Look-ups in named tables: a row name and a column name give one cell, copied from the table.

bonidek
cols = lipo, gat, sosiz, dok, bolor, tuvi, gizibif, rapak
fomeke: [63.09, 25.00, 99.46, 82.35, 54.01, 62.55, 43.09, 46.91]
bozaz: [19.90, 37.12, 71.09, 76.49, 54.02, 69.30, 67.76, 30.51]
tapad: [51.04, 58.37, 72.02, 72.54, 46.08, 51.18, 28.08, 81.32]
torune: [92.85, 39.92, 68.93, 96.46, 63.44, 29.64, 44.48, 58.05]

fomeke, bolor => 54.01
torune, lipo => 92.85
tapad, sosiz => 72.02
tapad, gat => 58.37
fomeke, sosiz => 99.46
bozaz, rapak => 30.51
bozaz, dok => 76.49
tapad, dok => 72.54
torune, sosiz => 68.93
torune, gat => 39.92
tapad, bolor => 46.08
tapad, gizibif => 28.08
bozaz, gizibif => 67.76
fomeke, gat => 25.00
bozaz, tuvi => 69.30
fomeke, lipo => 63.09
bozaz, gat => 37.12
torune, rapak => 58.05
Which row has the largest dok? torune

kasap =
cols = mukal, pag, kegibu, zufe, zovi, bos, munid, kura, rer
movem: [9, -4, -7, -13, -26, 5, -47, -19, -61]
tef: [-2, -8, -7, 6, 8, -9, -42, -4, -59]
fam: [9, 47, -7, 21, 39, -4, -37, 12, -8]
dabam: [9, 67, -7, 13, 8, 16, -29, -4, 24]
fiz: [9, 1, -7, 18, 32, -31, -48, -4, -72]
vasep: [9, 78, -7, 25, 16, 13, -42, -4, -2]
pitir: [9, 1, -7, 6, 10, 1, -42, -4, -61]
dok: [9, -16, -7, -7, -12, 4, -42, -18, -61]
lunudov: [9, -1, -7, 6, 0, 4, -42, -22, -61]

What is the bos of dabam in kasap? 16
What is the kura of movem in kasap? -19
What is the zufe of lunudov in kasap? 6
What is the kura of dabam in kasap? -4
What is the kura of tef in kasap? -4
What is the zufe of fiz in kasap? 18
What is the bos of fiz in kasap? -31
What is the zovi of dok in kasap? -12
What is the rer of fiz in kasap? -72
What is the rer of dabam in kasap? 24
Which row has the largest bos? dabam

Table gis
	vabuda	mupo	bof	birasu	nume	mel	raz	fosugin
vodaf	-0.5	-0.1	-0.7	0.3	-0.4	-0.3	0.5	-0.3
sev	-0.8	0.3	0.6	0.7	-0.4	0.4	0.3	-0.5
vutare	0.2	-0.3	0.2	-0.6	0.1	0.4	-0.5	-0.2

bof of sev is 0.6
birasu of vodaf is 0.3
raz of sev is 0.3
mel of vodaf is -0.3
vabuda of vodaf is -0.5
vabuda of vutare is 0.2
birasu of vutare is -0.6
fosugin of vodaf is -0.3
mel of sev is 0.4
raz of vodaf is 0.5
nume of vodaf is -0.4
birasu of sev is 0.7
fosugin of sev is -0.5
nume of vutare is 0.1
mel of vutare is 0.4

bage:
cols = lomu, solegal, punizi, zuzil, lunuda, pakoreg
fisarem: [124, 124, 136, 86, 100, 196]
bobusep: [195, 127, 159, 236, 145, 144]
zedimiv: [157, 135, 96, 127, 70, 99]
vok: [40, 143, 82, 78, 114, 13]
viz: [26, 91, 133, 77, 161, 25]
daki: [74, 138, 95, 99, 90, 156]

pakoreg of daki: 156
solegal of vok: 143
lunuda of fisarem: 100
lunuda of zedimiv: 70
punizi of zedimiv: 96
solegal of bobusep: 127
solegal of daki: 138

zizu
|  | peki | fuv | vabi | pel | ketupud |
|---|---|---|---|---|---|
| nuli | 5.600 | 6.684 | 6.439 | 8.148 | 8.022 |
| baz | 8.552 | 9.326 | 5.018 | 7.407 | 6.982 |
| gelebep | 7.362 | 4.214 | 0.884 | 5.531 | 7.947 |
| vuni | 6.158 | 6.226 | 7.315 | 6.503 | 7.365 |
| somere | 8.532 | 7.661 | 8.094 | 4.459 | 7.588 |
| rumase | 4.694 | 6.346 | 6.521 | 5.976 | 8.650 |
| lurarus | 5.347 | 8.970 | 7.523 | 1.898 | 5.092 |
| zuso | 5.456 | 9.156 | 4.061 | 5.620 | 7.901 |
| viga | 5.623 | 7.063 | 5.405 | 7.218 | 6.286 |
| kiv | 7.139 | 7.138 | 4.077 | 5.388 | 4.107 |
| gon | 3.856 | 4.303 | 8.448 | 5.225 | 8.020 |
| tedul | 5.892 | 5.005 | 6.869 | 7.087 | 8.184 |
| nute | 7.011 | 4.146 | 9.343 | 9.502 | 4.177 |

What is the vabi of gon in zizu? 8.448
What is the pel of baz in zizu? 7.407
What is the pel of lurarus in zizu? 1.898
What is the vabi of nute in zizu? 9.343
What is the fuv of viga in zizu? 7.063
What is the pel of rumase in zizu? 5.976
What is the peki of somere in zizu? 8.532
What is the fuv of rumase in zizu? 6.346
What is the ketupud of gon in zizu? 8.020
What is the ketupud of zuso in zizu? 7.901
What is the fuv of kiv in zizu? 7.138
What is the ketupud of vuni in zizu? 7.365
What is the fuv of baz in zizu? 9.326
What is the vabi of gelebep in zizu? 0.884
What is the ketupud of baz in zizu? 6.982
What is the fuv of nuli in zizu? 6.684
What is the vabi of lurarus in zizu? 7.523
What is the peki of nuli in zizu? 5.600

